Here are a small network's activations along a few directions, averaged over the inputs that share one value of a field.
Values that are neighbours, or in one group, have similar rows; names and order tell nothing.
In the rows, zero is written as 500.
Random noise pushes rows far along 4 fixed directions. That doesn't count. These rows show it; they differ only by the noise:
[547 378 513 578 489 602 526 668 515 556 415 444 662 593 452 491 524 570]
[256 377 674 539 251 321 662 602 662 435 643 463 627 364 441 422 505 534]
[410 433 549 579 408 480 479 513 475 441 514 513 548 497 470 499 490 482]
[438 425 558 482 513 370 653 659 669 592 597 462 560 547 506 524 522 660]
[549 277 454 633 418 511 321 585 481 500 457 509 513 601 385 588 536 460]
[434 531 535 565 494 553 493 466 401 440 471 524 549 523 526 487 466 491]


Values of D:
d9: [612 450 453 501 574 468 500 478 407 508 428 542 455 571 487 616 541 476]
d16: [672 312 379 550 362 594 238 616 535 536 446 480 518 596 399 441 580 425]
d1: [411 513 528 535 498 411 479 460 507 461 526 483 466 505 498 543 474 567]
d6: [304 382 636 427 338 82 661 491 696 426 724 503 350 380 456 587 584 448]
d4: [607 466 496 540 519 445 457 514 479 560 427 532 509 475 497 592 576 524]
d15: [518 558 440 449 592 419 562 418 643 551 595 471 309 437 480 593 499 482]
d5: [503 527 440 479 531 521 510 462 517 502 529 506 436 435 419 467 539 388]
d12: [540 667 527 378 579 502 545 513 511 552 573 515 619 534 702 409 481 570]
d10: [624 484 397 517 521 553 409 509 498 590 437 448 444 443 435 484 529 407]
d14: [553 526 474 468 484 593 402 468 439 527 414 507 455 390 446 432 485 343]
d2: [570 438 468 537 625 687 612 619 486 610 397 390 595 592 498 493 468 609]
d3: [570 600 417 428 459 478 267 311 387 413 594 632 337 528 573 499 492 391]
d7: [494 556 393 377 509 342 413 460 642 596 676 581 328 520 594 550 435 595]
d8: [454 290 513 601 393 612 478 503 541 441 465 457 542 485 339 499 480 435]
d11: [286 643 569 495 451 446 591 344 464 278 562 572 433 425 516 440 379 468]
d13: [645 509 504 457 588 509 376 527 418 524 374 490 491 548 514 609 579 553]
D is arranged as a line.
Question: Name the neighbours of d2, in listed order.
Answer: d8, d11
Question: Name the neighbours of d12, in listed order.
Answer: d3
Question: Name the neighbours of d5, in listed order.
Answer: d15, d10
Question: Name the neighbours of d7, in listed order.
Answer: d16, d14
